These are the activations of a small neural network, seen along a few directions. Each row is one input.
Each table varies a few parts of the input and shows all the possible inputs, shuffled.
Descriptions start from the smaller parts, as in this example, which fits no table here: one of 2 separate values, together with either a single point or one of 11 places around a ring or (one of 5 places around a ring, together with one of 6 places along a line).
Shared parts are said once, and a part with two or three values counts as separate values.
(in the rows, 128 means zero)

Rows:
r1: [174 122 103 104  97 135  96  34 118 132 153 113]
r2: [174 130 116 154 174  63 183  50 105 163 186 133]
r3: [216  97 171  83  58 122 112 133 137 127 189 144]
r4: [ 62 143  86 107 141 204 139 125 139 169  79 147]
r5: [ 82 181  77  99 159 198 131 133 135 162  82  92]
r6: [180 120 105  72  95 124 108  77 114 103 183 124]
r7: [ 57 132 118 191 141 125  91 145 119  86  15 142]
r8: [200  97 155 158 133  75 181 154 159 131 243 163]
r9: [108 154 181 152 114 109 103 246 133  53  63 138]
r10: [169 115 136 130 179  61 173  88 108 134 231 138]
r11: [137  73 147 118  41 142 125  40 116 145 166 132]
r12: [115 152 171 147 163 108  71 222 121  74  43 110]
r13: [151  86 126 112  75 148 105  31 118 149 150 152]
r14: [211 107 153  72  89 118  98 106 130 128 177 127]
r15: [ 28 124 153 181 118 115 101 156 119 110  12 120]
r16: [148  84 115 189 146  85 178  54 124 157 186 157]
r17: [194 115 131 153 158  66 165 128 147 141 230 140]
r18: [ 48 125 109 118 123 212 148 142 148 186  73 106]
r19: [ 70 174 122 140 152  95  84 190  95  53  55 117]
r20: [145  74 127 183 133  71 202  60 137 177 180 140]
r21: [129 154 139  89 116 201 147 232 163 130 123 125]
r22: [116 169 119  77 145 190 127 202 156 145 115 108]
r23: [ 67 178 121 178 161 113  74 152 107  81  23  97]
r24: [ 89 167  90  68 161 191 131 171 125 134 114 108]
Changing only one part turns r17 into r16. The same change can be made to r22. Which row results?
Answer: r4
What do these inputs look like to the network?
Answer: one of 4 places along a line, together with one of 6 places along a line
Change only the place on the line of 6 in r7. List by row number the other rows that result.
Answer: r9, r12, r15, r19, r23
Start at r9 and move only the place on the line of 4, one step at a time. The first step leads to r21. Which rows follow, in order?
Answer: r3, r8
Change only the place on the line of 4 in r19. List by row number the other rows that result.
Answer: r6, r10, r24

Rows:
r25: [131 122 121 149 150 109 162  98 130 151 180 143]
r26: [ 56 114 129 157 121 164 118 114 124 142  68 124]
r27: [170 114 137 103  92 125 124  97 136 136 167 119]
r28: [152 112 142  95 107 136 144  93 118 147 173 126]
r29: [122 166 131 133 178 121 131 218 137 102 100 109]
r30: [171 105 147 130 120  88 119 115 133  95 164 142]
r31: [ 90 158 129 177 164  94 122 149 107  96  70 109]
r32: [120 139 144 115 115 135 109 221 153 101  82 131]
r33: [ 82 153  94 107 128 159  90  81  96 124  74 113]
r34: [ 94 123 121 113 126 196 130 183 148 148 100 118]
r35: [152 116 135 117 118 146 164  81 136 158 164 134]
r36: [ 83 128 151 156 112 104  94 150 126  98  55 140]
r37: [174 112 146 117  94 107 103 112 132 125 165 133]
r38: [120 167  95  65 142 196  94 149 118 138 115 118]
r39: [148 114 110 151 147  85 157 113 120 138 168 138]
r40: [139 122 121 141 130 133 171  86 136 160 172 139]
r41: [171 109 122 149 134  80 143 116 126 117 159 139]
What do these inputs look like to the network?
Answer: either (one of 2 separate values, together with one of 4 places along a line) or one of 9 places around a ring
Which other rows belong to the same alternative as r33? List them by row number.
Answer: r26, r29, r31, r32, r34, r36, r38

Rows:
r42: [ 99 129 134 168 146 105 135 147 125 120  94 129]
r43: [144  90 158 109  49 135  94  96 132 125 126 136]
r44: [ 91 122 126 129 121 175 138 139 139 152 109 129]
r45: [185 112 105  78 112 157 142 111 140 149 206 129]
r46: [165 106 138 109 117 141 172  85 130 175 195 132]
r47: [104 137 128 161 149 100 122 142 117 102  90 122]
r48: [118 156 117  90 130 167 104 139 123 124 102 117]
r49: [203 112 120 108 130 107 142 146 149 122 206 136]
r50: [ 98 148 113 116 135 151 105 113 108 116  91 114]
r51: [ 82 123 119 140 129 152 130 111 122 145  93 124]
r52: [178 110 153 137 133  94 175 123 138 152 197 138]
r53: [165  96 176 136  64  89  97 129 137  98 130 142]
r54: [138 156 130 117 145 118 106 175 129 103 105 122]
r55: [ 92 137 112 135 130 147 113 107 115 130  91 116]
r56: [112 151 124 142 151 104 109 152 113  95  93 118]
r57: [ 84 123 129 144 127 163 142 119 132 149  99 128]
r58: [148 127 132 115 128 112 149  48 108 158 178 115]
r59: [111 154 117  97 135 156  97 126 113 123  97 115]
r60: [137 100  92 139 119 115 138  37 118 146 172 152]
r61: [ 99 122 141 170 143 113 144 158 136 129 101 133]
r62: [104 132 120 106 121 180 130 156 139 141 113 126]
r63: [127 154 133 125 151 110 102 160 119  98 100 120]
r64: [121 150 114  91 122 177 112 151 134 128 109 120]
r65: [135 150 126 119 138 128 115 189 141 107 111 125]
r66: [108 126 140 159 137 127 141 176 144 129 112 134]
r67: [120 134 133 134 138 133 134 194 145 117 115 132]
r68: [151 101 107 165 137  67 143  74 124 121 171 159]
r69: [163 126 149 143 146  63 153  82 114 129 177 123]
Changing only one part turns r47 into r55. The same change can be made to r67. Which row results?
Answer: r62
What do these inputs look like to the network?
Answer: one of 2 separate values, together with either a single point or one of 4 places along a line or one of 9 places around a ring
Change only the choice among 2 separate values in r52. List by row number the other rows that result.
Answer: r46
Change only the place on the line of 4 in r69. List by row number the other rows that result.
Answer: r49, r52, r68
